Each row below holds a small network's activations on one input, seen along a few directions.
In each table, some parts of the input vary, and every possible input appears once, in random order.
Descriptions start from the smaller parts, as in this example, which fits no table here: one of 3 separate values, together with either a single point or one of 11 places along a line or (one of 5 places around a ring, together with one of 6 places along a line).
Shared parts are said once, and a part with two or three values counts as separate values.
(in the rows, 128 means zero)

Other details of the inputs vary at random and push rows far along two fixed directions, the same in every table; ignore that.

Rows:
row 1: [125 137 126 125 131 130 129 118 127 127 141 131  95 135 138 139 140]
row 2: [135 126 109 134 115 142 137 129 120 127 137 134 103 124 141 121 137]
row 3: [140 135 104 133 118 145 129 121 140 108 131 136 125 129 125 144 134]
row 4: [102 139 185 154 139 153  93 151  59 186 131 103 188 120  71 141  94]
row 5: [133 137 110 124 116 150 126 124 139 107 118 141 119 130 129 148 123]
row 6: [126 137 126 125 134 133 126 118 131 112 130 137  99 129 140 142 126]
row 7: [ 99 131 181 159 133 160  97 152  53 198 129 127 179 119  70 132  88]
row 8: [127 113 127 105 127 144 122 135 145 105 149 139 124 143 124 104 115]
row 9: [120 133 112 122 121 141 118 116 133 113 125 136 104 123 135 147 132]
row 10: [128 129 124 120 134 137 122 126 128 113 128 143 108 124 141 138 140]
row 11: [123 124 112 129 127 137 126 124 120 121 119 142 101 125 144 128 127]
row 12: [136 137 113 127 121 144 126 127 119 113 141 112 103 124 138 131 140]
row 13: [134 144 110 124 123 165 127 131 127  97 120 128 110 135 140 140 123]
row 14: [138 136 125 128 123 139 136 121 126 119 148 129 101 126 135 134 134]
row 15: [123 120 133 110 126 139 125 127 144 107 150 134 119 146 121 106 101]
row 16: [122 110 116 118 117 151 122 135 139 114 143 139 115 146 130  96 103]
row 17: [ 75 125 195 127 137 175  77 154  65 188 158 104 174 131  62 117  61]
row 18: [131 124 175 153 147  75 137 133 120 175 110 110 199 118  98 126 118]
row 19: [137 140 127 127 127 145 134 127 133 107 123 142 114 136 133 143 116]
row 20: [132 102 141 146 143  20 160 125 149 183  89 105 180 117 140 101 158]
row 21: [117 121 114 107 114 144 121 126 154 108 148 135 123 141 119 112 107]
row 22: [122 139 112 121 128 142 125 121 121 121 137 115  98 132 145 134 147]
row 23: [127 130 122 119 130 136 125 124 122 124 141 138 100 130 139 135 154]
row 24: [144 119 118 129 146  41 157 117 176 123  84  99 156 115 162 112 159]
row 25: [133 133 111 126 111 141 127 120 130 120 142 127 107 120 128 140 140]
row 26: [121 133 109 122 119 135 124 115 132 126 137 130 101 129 133 144 148]
row 27: [162 115 125 128 140  46 167 128 183 119  78 126 169 121 153 113 157]
row 28: [146 134 112 129 128 155 132 130 129  99 138 147 119 133 134 137 139]
row 29: [135 131 111 132 118 151 133 133 124 114 111 148 113 134 138 129 118]
row 30: [149 105 154 137 145  25 161 129 153 165 102 103 193 105 132 108 162]
Description of these inputs: one of 5 separate values, together with either a single point or one of 5 places around a ring.
Change only the choice among 5 separate values in row 28. List by row number the other rows that result.
> row 3, row 4, row 7, row 18
List by row number the other rows that have the choice among 5 separate values in common with row 14.
> row 1, row 6, row 15, row 18, row 19
Change only the place on the ring of 5 in row 20. List by row number the other rows that result.
> row 2, row 7, row 11, row 29
Change only the choice among 5 separate values in row 21. List by row number the other rows that result.
> row 8, row 15, row 16, row 17

Rows:
row 31: [103 110 161 112 128 139 109 137 113 153 162 132 136 134 102 105 109]
row 32: [134 145  96 100 121 203 116 125 148  46 143 157  67 153 148 140  98]
row 33: [123 150 164 137 143 141 112 131  92 146 121 133 140 117 111 170 131]
row 34: [125 141 162 164 126 141 118 143  71 186 115 117 182 105  86 155 121]
row 35: [109 126 153 131 133 130 111 129  87 170 149 129 118 113 116 139 147]
row 36: [147 119 119 117 143  68 151 126 193  92  88 114 166 136 147 108 126]
row 37: [119 156 182 150 144 134 108 140  76 172 119 101 175 107  89 166 122]
row 38: [143 140  74 133 113 190 134 120 111  89 145 161  37 138 174 137 147]
row 39: [128 132 148 160 130 138 124 140  70 178 140 112 146 116 109 132 135]
row 40: [124 155  87 110 113 181 116 100 130  80 146 146  26 134 161 169 148]
row 41: [154 114  96 148 134  62 168 122 151 137  93 118 135 123 171 109 171]
row 42: [112 129 127 126 125 146 115 122  98 143 141 130  83 118 140 140 142]
row 43: [133  97 109 107 131  60 152 124 188 117 115 110 145 134 154  77 141]
row 44: [134 129 111 127 138  41 153 104 174 130  90 101 134 115 158 135 174]
row 45: [148  96 106 129 132  61 165 134 179 122 103 119 159 141 153  70 134]
row 46: [105 130 172 145 134 125 106 135  68 197 147  96 155 103  93 137 137]
row 47: [115 137  88  90 113 187 113 112 159  61 163 149  50 152 149 132 106]
row 48: [149 151  90 105 118 205 121 125 153  39 160 142  83 151 141 140 111]
row 49: [116 112 153 130 126 157 118 147  98 152 156 145 139 144 103 102  99]
row 50: [115 113 171 144 129 140 114 155  87 180 151 110 181 132  82  97  91]
row 51: [154 107 100 130 124  75 160 132 190 106  84 131 170 133 143  96 126]
row 52: [159 122  98 150 128  61 168 122 163 126  67 126 158 113 157 131 166]
row 53: [155 137 121 133 146  58 162 114 167 111  76 118 138 115 166 145 161]
row 54: [120 122  87  91 108 193 116 123 142  70 170 153  45 150 154 109 113]
row 55: [128 112 111 107 136  56 146 112 199 108 109 106 148 136 144 101 132]
row 56: [136 161  81 114 110 187 119 103 128  74 165 129  43 132 151 171 158]
row 57: [129 138 145 151 125 146 122 136  88 159 117 151 146 114 108 157 131]
row 58: [135 123  80 111 108 203 129 131 133  73 161 164  54 159 156 103 105]
row 59: [124 120 151 134 121 153 118 144 115 140 130 153 160 134  92 124  95]
row 60: [117 135 168 118 139 158 106 138 116 125 139 139 151 138  96 137  91]
row 61: [ 99 114 177 124 129 131 102 145  97 177 161 100 174 123  80 100  98]
row 62: [130 128 141 139 115 169 114 146 111 132 138 132 164 131  88 124  90]
row 63: [103 142 163 130 136 124 105 117  95 168 138 124 125 114 103 163 139]
row 64: [122 128 152 153 134 137 123 137  73 177 137 138 132 119 114 133 138]
row 65: [109 132 116 126 123 158 111 124  96 136 141 125  86 122 138 139 146]
row 66: [153 137 113 134 146  63 158 116 168 110  74 111 147 117 164 144 165]
row 67: [156 105 108 130 124  69 164 130 190 107  86 138 162 131 145  97 122]
row 68: [161 122 105 149 128  56 172 120 164 127  69 133 150 111 160 130 162]
row 69: [100 129 166 120 130 133 100 130 118 153 158 101 162 130  83 126  94]
row 70: [ 94 125 169 112 134 135 102 128 122 152 155 126 146 135  90 128  97]
Describe the family of inputs behind these rows.
> one of 2 separate values, together with one of 4 places along a line, together with one of 5 places around a ring
Changing only the choice among 2 separate values turns row 37 into row 48. The same change can be made to row 44. Which row results?
> row 55
Changing only the choice among 2 separate values turns row 34 into row 62. The same change can be made to row 39. Which row results?
> row 50
A walk changes only the place on the ring of 5. It starts at row 53 and steps to row 40. List the rest of the walk in order.
> row 42, row 38, row 68
Change only the choice among 2 separate values in row 60. List by row number the other rows that result.
> row 33
Change only the choice among 2 separate values in row 64. List by row number the other rows that result.
> row 49
Change only the place on the line of 4 in row 46. List by row number the other rows that result.
> row 35, row 42, row 65
Change only the place on the line of 4 in row 59. List by row number the other rows that result.
> row 51, row 62, row 67
